A small network was shown many inputs. Here are its activations along a few directions, one row for each input.
In each table, some parts of the input vary, and every possible input appears once, in random order.
A made-up example of a description, with smaller parts first: values(2) and (point or line(9) or (ring(5) and line(6))).
Shared parts are said once, and a part with two or three values counts as separate values.

Other details of the inputs shift rows strongly along two fixed directions, in all tables alike. That doesn't count.

Rows:
r1: [ -7  18 -16  13   0  21  -5  16  12   7  -6  32   3  17]
r2: [-10 -12  18 -23  23  10  40  18  -7  22 -17  41 -19   0]
r3: [ 21  27 -16  22 -28  11 -44 -14  20 -26   0 -36  33  -1]
r4: [-14 -43  30 -33  14 -68  42 -20 -43  11  25 -30 -37 -44]
r5: [-23 -31  19 -32  33  -7  50  16 -18  31  -9  34 -32   0]
r6: [ 16  11  -5  20  11  11   8   9  20 -19 -20  16   9  20]
r7: [  1  41 -26  35 -40  10 -30 -10  26   3   7   1  19  14]
r8: [-47 -16  -2  12 -26 -95  25 -42 -30  35  60 -28 -50 -33]
r9: [  3 -33  25 -38  30  16  25   7 -16 -10 -14  10  -4  -7]
r10: [ 13   9  -7  20  14  11   2  13  19 -14 -19  11   5  25]
r11: [ 16  -3  -1  -8   9  27 -19   5   7 -19 -16 -12  17  10]
r12: [  6 -29  23 -39  32  11  25  14 -20   0 -16   9   0  -9]
r13: [ -3  11 -14  31 -53 -57 -37 -55  -3 -16  47 -72   3 -29]
r14: [-24  33 -30  53 -63 -65 -24 -44   3   9  57 -28 -11 -21]
r15: [ 19  25 -19  23 -24  11 -51  -9  20 -22   0 -41  29   5]
r16: [ -1  19  -6   9  -2  24  -6  16  13  14 -13  23   2  17]
r17: [ 20   5   1  -8  10  23 -17  15   3 -12 -17 -10  17   7]
r18: [ 13  -2   3  -5   7  29 -21  10   3 -11  -8  -4  19  10]
r19: [ -2  18 -13   8  -3  24   3   8  16   5  -9  31   9  17]
r20: [  0 -36  23 -37  34  15  20  11 -18  -5 -12   6  -9  -2]
r21: [ -1  17 -11  12  -3  23  -6  18  13  10 -10  29  -1  15]
r22: [  2  19  -9  11  -7  25  -1  14  15   5 -12  34   3  10]
r23: [ 16   0   5  -7   4  30 -14   6   5 -15 -10   1  23   6]
r24: [-14 -48  28 -40  28 -39  35  -2 -41  16  11 -16 -28 -28]
Description of these inputs: values(2) and (point or ring(5) or ring(6)).
The inputs of r2 and r16 match in every part but the values(2) part. If r3 is changed in the same way as r2 into r16, which row does it become? -> r15
A walk changes only the ring(6) part. It starts at r20 and steps to r11. List the rest of the walk in order. -> r15, r17, r24, r18
Change only the values(2) part in r9. List by row number the other rows that result. -> r20

Rows:
r25: [-10  13 -17  29 -61 -66 -42 -55 -10  -9  59 -76   2 -38]
r26: [  42   82  -53   79  -77   42 -122  -17   57  -41    3  -59   68   30]
r27: [  4 -44  36 -48  41  14  38  13 -20  -4 -23  13 -11 -13]
r28: [-19 -33  20 -32  38   6  51  16 -13  16 -12  46 -24  -3]
r29: [ 32  31 -22  10  -1  68 -56  27  31 -25 -31  -4  48  31]
r30: [ -6   1  -9  13 -25 -46 -24 -31 -10  -4  30 -56  -8 -18]
r31: [-12 -24  20 -31  38   0  47  30 -18  28 -18  42 -30  -5]
r32: [  3   7  -8  37 -25 -61   4 -39   5 -23  27 -36  -6 -16]
r33: [  6 -35  23 -18  57 -13  58  21  -6  -8 -29  22 -23   8]
r34: [-15 -26  20 -33  37   2  51  23 -14  29 -17  38 -29   4]
r35: [-13 -23  24 -37  33   5  55  18 -18  19 -16  45 -21  -9]
r36: [-19 -30  21 -36  33   6  53  14 -14  21 -14  45 -20  -3]
r37: [ -48  -11   -8   32  -41 -114    7  -52  -26   32   75  -50  -53  -39]
r38: [ -4  12  -9  33 -62 -66 -42 -58 -10 -10  59 -77   3 -35]
r39: [ 21  40 -25  24  -9  78 -38  22  39 -23 -27  39  40  45]
r40: [ 38  30 -18   8   4  79 -53  30  28 -24 -36   3  55  38]
r41: [ 21  54 -27  30 -14  62 -40  27  38  -5 -29  26  37  38]
r42: [-20 -30  17 -31  39   1  48  23 -14  29 -16  40 -27   6]
r43: [-19 -35  18 -27  45   2  45  25 -19  18 -10  40 -34  11]
r44: [  2 -44  32 -54  43  14  38  14 -28   1 -16  15  -4 -12]
r45: [ -41   -5   -2   21  -56 -109   16  -64  -27   29   73  -47  -45  -49]
r46: [ 39  33 -17   3  -3  83 -47  17  35 -37 -40   7  56  30]
r47: [ 32  17  -4   1  10  59 -39  25  21 -20 -31  -1  38  28]
r48: [-14  19 -11  26 -45 -47  -9 -29  -5  12  37 -16 -12 -28]
The inputs of r43 and r39 match in every part but one. If r34 is changed in the same way as r43 into r39, which row does it become? -> r45
What do these inputs look like to the network? -> values(2) and (point or ring(5) or line(6))
